Each row below holds a small network's activations on one input, seen along a few directions.
In each table, some parts of the input vary, and every possible input appears once, in random order.
Descriptions start from the smaller parts, as in this example, which fits no table here: one of 5 places around a ring, together with either a single point or one of 9 places around a ring or (one of 2 separate values, together with one of 6 places along a line).
Shared parts are said once, and a part with two or three values counts as separate values.
In the rows, 100 means zero.

Other details of the inputs shift rows strongly along two fixed directions, in all tables alike. That doesn't count.

Table:
x1: 113 93 110 95 121 115 129 86 96 66 107
x2: 126 123 93 106 95 99 140 65 114 85 109
x3: 97 116 130 82 129 90 106 83 109 82 102
x4: 128 86 93 59 103 101 158 67 151 73 116
x5: 108 117 112 114 95 82 67 111 95 120 80
x6: 97 96 117 110 108 93 98 125 85 101 90
x7: 87 102 86 113 88 99 67 112 92 129 87
x8: 94 85 93 102 127 116 83 83 98 103 97
x9: 126 137 77 102 38 89 129 91 89 100 115
x10: 82 97 100 90 118 105 80 93 96 107 100
x11: 84 94 100 81 129 117 121 71 104 76 119
x12: 69 124 91 113 42 78 84 137 94 131 100
x13: 102 127 94 108 44 77 108 131 80 110 102
x14: 71 67 114 88 152 117 79 107 89 81 104
x15: 78 117 82 104 49 91 106 119 90 117 109
x16: 115 99 117 95 147 100 82 78 99 92 87
x17: 106 110 74 86 88 121 135 55 103 81 128
x18: 96 112 110 114 82 81 100 128 88 112 88
x19: 83 67 108 89 151 123 68 98 87 87 100
x20: 91 121 118 117 72 73 92 131 96 120 84
x21: 91 112 96 101 109 102 84 75 116 110 97
x22: 75 120 95 109 70 89 109 101 112 115 100
x23: 90 71 99 106 150 125 96 84 106 84 101
x24: 118 118 79 106 37 100 137 115 77 83 121
x25: 87 113 100 107 112 103 107 71 128 106 101
x26: 123 91 88 67 62 87 140 98 131 92 125
x27: 96 76 88 107 120 119 77 95 91 98 99
x28: 144 97 64 89 29 88 124 99 125 115 107
x29: 101 93 113 128 100 91 71 144 78 124 77
x30: 121 108 83 112 49 101 105 123 69 99 108
x31: 110 82 106 122 103 99 55 141 67 113 80
x32: 76 80 102 123 117 104 67 128 93 126 84
x33: 105 84 108 129 98 100 70 150 74 114 80
x34: 92 113 121 131 85 75 61 146 92 139 69
x35: 109 95 115 94 127 102 84 106 81 93 97
x36: 72 99 118 91 129 98 60 99 104 113 92
x37: 95 103 87 89 110 120 154 50 118 70 124
x38: 106 108 105 96 91 95 117 107 84 88 110
x39: 140 89 83 66 107 110 151 61 156 78 108
x40: 94 106 65 116 38 110 138 105 93 94 119
x41: 75 83 115 106 156 107 73 96 111 110 84
x42: 129 73 105 54 119 102 115 75 134 85 112
x43: 112 124 111 91 99 90 102 81 102 93 102
x44: 71 90 114 91 145 106 99 85 111 93 94
x45: 112 83 122 100 157 107 71 95 90 94 86
Description of these inputs: one of 5 places around a ring, together with either a single point or (one of 2 separate values, together with one of 4 places along a line).
The inputs of x26 and x42 match in every part but the place on the ring of 5. If x12 is changed in the same way as x26 into x42, which row does it become?
Answer: x36
The inputs of x3 and x34 match in every part but the place on the ring of 5. If x11 is changed in the same way as x3 into x34, which row does it become?
Answer: x32
Change only the choice among 2 separate values in x22. List by row number the other rows that result.
Answer: x20
Start at x7 and move only the place on the ring of 5, one step at a time. The first step leads to x10. Which rows follow, in order?
Answer: x15, x44, x41

Table:
x46: 110 76 131 75 183 113 91 75 106 69 97
x47: 109 75 127 79 180 116 92 75 108 71 96
x48: 105 122 83 104 44 89 126 106 105 107 110
x49: 109 110 78 102 43 96 127 110 96 101 115
x50: 81 131 75 119 110 136 142 25 97 66 129
x51: 126 104 87 80 105 115 138 52 117 71 121
x52: 90 84 137 73 177 103 90 81 118 80 95
x53: 86 137 79 111 108 130 142 26 90 65 129
x54: 116 112 79 109 43 97 128 111 91 99 111
x55: 93 85 115 98 137 98 73 101 109 111 85
x56: 84 99 104 111 78 84 79 141 95 128 87
x57: 84 80 103 107 89 90 57 153 85 130 83
x58: 99 93 120 103 126 92 72 117 97 108 82
x59: 121 113 78 101 47 94 116 102 95 105 111
x60: 77 142 65 136 55 116 123 73 75 97 119
x61: 119 102 90 87 106 115 146 62 113 68 119
x62: 89 100 107 121 77 82 72 151 86 131 80
x63: 83 81 96 114 75 89 60 156 85 134 84
x64: 100 96 119 91 129 93 76 100 105 105 90
x65: 87 87 119 107 127 94 75 123 100 113 81
x66: 84 73 114 97 129 103 75 124 97 107 89
x67: 98 80 109 99 126 106 93 109 98 95 94
x68: 99 94 126 103 126 88 67 123 92 111 80
x69: 94 79 112 88 125 102 78 110 99 100 94
x70: 112 99 89 81 105 115 144 61 117 70 122
x71: 124 106 95 83 104 110 147 61 109 64 122
x72: 110 109 82 98 48 91 112 111 96 106 111
x73: 95 83 95 115 81 94 64 143 86 131 85
x74: 120 110 75 112 47 98 120 110 92 104 107
x75: 120 118 95 89 97 105 149 56 119 73 117
x76: 100 82 125 78 178 110 85 66 123 85 92
x77: 110 127 80 100 37 84 122 102 105 110 111
x78: 90 93 109 91 118 96 85 102 111 107 92
x79: 102 79 108 92 128 106 80 102 101 100 93
x80: 94 97 107 120 85 83 64 147 86 131 76
x81: 95 92 116 97 122 93 67 113 102 114 84
x82: 86 87 111 95 126 96 78 106 112 110 88
x83: 86 99 105 107 78 82 68 141 94 130 84
x84: 79 94 104 115 80 84 71 149 94 133 83
x85: 121 110 71 115 46 100 125 105 95 104 110
x86: 100 80 129 86 184 111 89 72 119 81 89
x87: 109 112 81 100 42 91 124 113 93 102 115
x88: 89 142 82 106 104 124 144 27 88 68 130
x89: 114 126 88 109 45 86 127 106 98 104 107
Describe the family of inputs behind these rows.
Answer: one of 4 places along a line, together with either a single point or (one of 2 separate values, together with one of 5 places around a ring)
The inputs of x83 and x82 match in every part but the place on the line of 4. If x69 is changed in the same way as x83 into x82, which row does it become?
Answer: x63
The inputs of x71 and x61 match in every part but the place on the line of 4. If x72 is changed in the same way as x71 into x61, which row does it become?
Answer: x57
Change only the place on the line of 4 in x86. List by row number the other rows that result.
Answer: x58, x68, x80
Start at x68 and move only the place on the ring of 5, one step at a time. The first step leads to x64. Which rows follow, in order?
Answer: x77, x52, x89

Table:
x90: 109 74 93 67 118 104 98 84 130 101 104
x91: 111 127 90 103 85 98 145 65 114 93 109
x92: 127 93 83 99 54 90 86 125 96 121 98
x93: 120 66 118 86 161 114 89 85 116 79 94
x94: 107 109 103 84 94 84 94 87 130 119 93
x95: 79 110 115 115 139 107 66 91 72 98 92
x96: 71 108 123 92 171 116 105 50 122 79 100
x97: 123 106 91 91 42 93 138 118 87 82 122
x98: 87 96 98 107 128 124 89 77 77 83 110
x99: 78 61 106 117 106 93 50 171 78 138 73
x100: 43 71 101 133 82 94 26 191 67 153 70
x101: 144 134 67 101 19 82 129 92 107 113 109
x102: 128 136 94 92 41 82 154 98 95 79 121
x103: 100 98 91 104 119 128 118 68 94 70 113
x104: 64 78 103 86 165 129 87 65 101 82 110
x105: 73 58 130 73 136 93 72 148 97 102 91
x106: 137 110 109 87 156 118 148 31 111 51 112
x107: 69 84 144 111 190 107 37 115 80 100 69
x108: 93 126 113 87 68 75 126 110 110 99 109
x109: 109 86 76 96 71 100 115 106 124 108 105
x110: 107 104 102 135 48 69 54 174 81 147 69
x111: 112 132 77 114 27 80 126 100 124 123 103
x112: 130 86 98 95 131 122 129 69 95 68 110
x113: 77 147 75 122 49 97 119 77 93 114 115
The inputs of x112 and x106 match in every part but one. If x93 is changed in the same way as x112 into x106, which row does it become?
Answer: x110
Describe the family of inputs behind these rows.
Answer: one of 4 places along a line, together with either a single point or one of 5 places along a line
List by row number the other rows that have the place on the line of 4 in common with x108.
Answer: x91, x94, x96, x111, x113
Change only the place on the line of 5 in x90. List by row number the other rows that result.
Answer: x99, x100, x104, x109
